Each row below holds a small network's activations on one input, seen along a few directions.
In each table, some parts of the input vary, and every possible input appears once, in random order.
Descriptions start from the smaller parts, as in this example, which fits no table here: one of 3 separate values, together with either a single point or one of 9 places along a line or (one of 6 places along a line, together with one of 8 places around a ring).
Shared parts are said once, and a part with two or three values counts as separate values.
In the rows, 128 means zero.

Table:
R1: [168 160 106 109 120 127 141 169 160 144 108 123 109 161 165 155 187 147]
R2: [ 85 100 102 184 146 120 156 130 136 139 127 117 118 135 146  57 128 116]
R3: [108 109 137 113 138 127  75 128  92 123 149 129 186 117 106 112 107 102]
R4: [ 59 122 197 220 113 114 128  14 153  66 205 142   7 126  42 248  45 160]
R5: [145 137 107  93 100 128 125 140 166 101 135 109 160 152 142 153 190  86]
R6: [ 92 106 105 149 144 122 105 147 138 108 154 108 160 156 114 107 151  87]
R7: [162 140 134 115 145 143 156 139  96 157  85 149 115  97 132 102  91 166]
R8: [145 142  96 150 146 138 183 154 139 145  86 136  89 141 140  97 135 150]
R9: [159 133 143  54  97 132  97 122 121 117 129 127 184 111 130 158 146  99]
R10: [185 155 143  71 120 132 116 152 116 157 108 136 134 119 153 157 143 164]
R11: [101 104 137 150 140 126 127 113  91 151 122 133 145  94 138  62  86 132]
- Describe the family of inputs behind these rows. => either a single point or (one of 2 separate values, together with one of 5 places around a ring)
- Which other rows does R3 become when the place on the ring of 5 takes its other values? List them by row number. => R7, R9, R10, R11
- Which other rows does R8 become when the choice among 2 separate values takes its other values? List them by row number. => R7

Table:
R12: [ 96 136 169 152 101 118  94  64 137  90 172 146  80 128  84 216  92 128]
R13: [ 68  90 139 203 160 126 143  96 123 114 158 122  92 118  91  90  80 132]
R14: [206 175 108  42 123 141  91 207 121 139 102 123 190 156 151 160 199 128]
R15: [ 91 112 165 149 120 121 107  82 155  76 186 116  98 134  75 199 116 110]
R16: [178 171 118 155 138 141 235 142 150 169  60 149  11 126 166 126 121 217]
R17: [128 112  73 122 137 131 146 179 127 148  91 110 201 129 188  18 175  81]
R18: [183 125 107  67 156 142 136 190  85 189  65 136 187  94 181  42 131 141]
R19: [ 71  93 148 198 149 114 129  98 113 127 159 122  99 118 108  98  75 146]
R20: [212 194 145 103  88 135 191 118 185 131  94 144  21 140 145 242 160 199]
R21: [175 144  85  58 119 126 100 195 153 144 121 109 185 176 169 131 223 102]
R22: [172 146  81 101 167 142 136 227  97 182  59 130 170 136 170  49 160 141]
R23: [215 151 134   6 111 138  93 169 109 149 108 131 206 111 161 151 170 129]
R24: [157 136  98  64  95 131 102 162 155 107 133 101 217 145 167 128 210  66]
R25: [141 119  59 116 162 126 145 213 125 186  76 120 169 154 189  24 186 116]
R26: [174 134 114  24  89 136 102 151 119 131 107 114 226 118 157 113 184  77]
R27: [ 92 129 164 152 107 122 112  58 148  73 170 140  88 136  65 222  90 120]
R28: [ 98 133 176 149 107 115  91  71 135 102 180 132  95 126  97 214 103 136]
R29: [ 72 110 152 204 147 121 129  86 104 138 150 136  89 111 113 103  67 157]
R30: [ 92 119 157 157 116 122 117  70 150  69 182 128  89 132  66 211  98 109]
R31: [ 72 113 146 206 139 124 132  81 105 127 145 149  75 113 100 105  57 150]
R32: [ 70 106 140 206 146 126 148  73 117 111 145 143  83 121  79 112  55 141]
R33: [143 110  89  85 131 138 146 171  95 171  66 124 209 102 177   7 148  90]
R34: [ 70  97 133 209 154 126 153  84 119 107 156 132  84 117  80 103  62 131]
R35: [ 95 115 173 142 109 109  93  84 145  91 187 116 106 133  92 208 112 125]
- Describe the family of inputs behind these rows. => one of 2 separate values, together with either a single point or one of 5 places around a ring or one of 6 places around a ring
- Changing only the choice among 2 separate values turns R27 into R32. The same change can be made to R14. Which row results? => R22
- A walk changes only the place on the ring of 5. It starts at R23 and steps to R26. List the rest of the walk in order. => R24, R21, R14

Table:
R36: [178 144 139  63 129 116  97 180 132 149 125 118 151 136 163 168 170 154]
R37: [134 126 177 137 132 115 102 113 136 124 176 120  83 126 110 209 111 168]
R38: [167 164 117  78 104 129 129 153 147 161 103 131 125 147 175 160 189 142]
R39: [ 65  97 113 206 170 122 139 132 130 130 130 127  77 148  84  92  94 131]
R40: [127 149 164 129 115 129  88  92 104 103 165 140 108 130  67 202  91 150]
R41: [ 45 102 140 213 145 111 110 106 115 130 159 116 125 130 130  87  91 124]
R42: [137 101 108 101 128 127 135 136 102 175 105 133 175  97 169  31 122 120]
R43: [106 126 150 129 122 133  94  87 134  75 181 135 123 124  73 202 103  98]
R44: [128 150 157 151 112 125 127  85 157 124 151 139  59 137 127 190 130 162]
R45: [159 127 120  62  96 128 132 133 160 110 121 103 182 137 137 148 189  83]
R46: [125 116  80 138 173 134 138 198 113 154 106 120 143 152 136  41 157 115]
R47: [104 112 154 129  98 126 137  68 164  70 179 108 117 130  88 182 129 106]
R48: [159 136  80 129 169 145 173 178 116 155  88 130 143 139 152  58 133 143]
R49: [ 73  86 144 165 128 111 138  68 103 146 134 142 105  98 127  81  63 129]
R50: [176 160 133  58 112 137  82 161 105 134 108 140 180 143 122 165 147 133]
R51: [102 120 112 201 166 129 176 114 128 128 114 148  78 134  99 108  76 160]
R52: [159 138 118  59 122 135  85 153 134 107 120 135 192 133 125 166 163  79]
R53: [104 121 157 172 137 135 173  93 101 129 101 146  86  78 111  99  63 146]
R54: [168 157  99  86  85 126 145 152 160 123 101 117 140 145 165 153 190 100]
R55: [112 113 100 151 148 125 104 171 104 155 129 110 192 128 176  39 157 115]
R56: [165 131 120 102 139 154 166 156 100 154  70 128 155  83 159  50 115 136]
R57: [122 141 136 157  88 123 146  87 171  80 152 130  78 139 119 183 130 124]
- Describe the family of inputs behind these rows. => one of 2 separate values, together with either one of 5 places around a ring or one of 6 places around a ring
- Which other rows agree with R43 in the choice among 2 separate values? List them by row number. => R37, R39, R40, R41, R44, R47, R49, R51, R53, R57
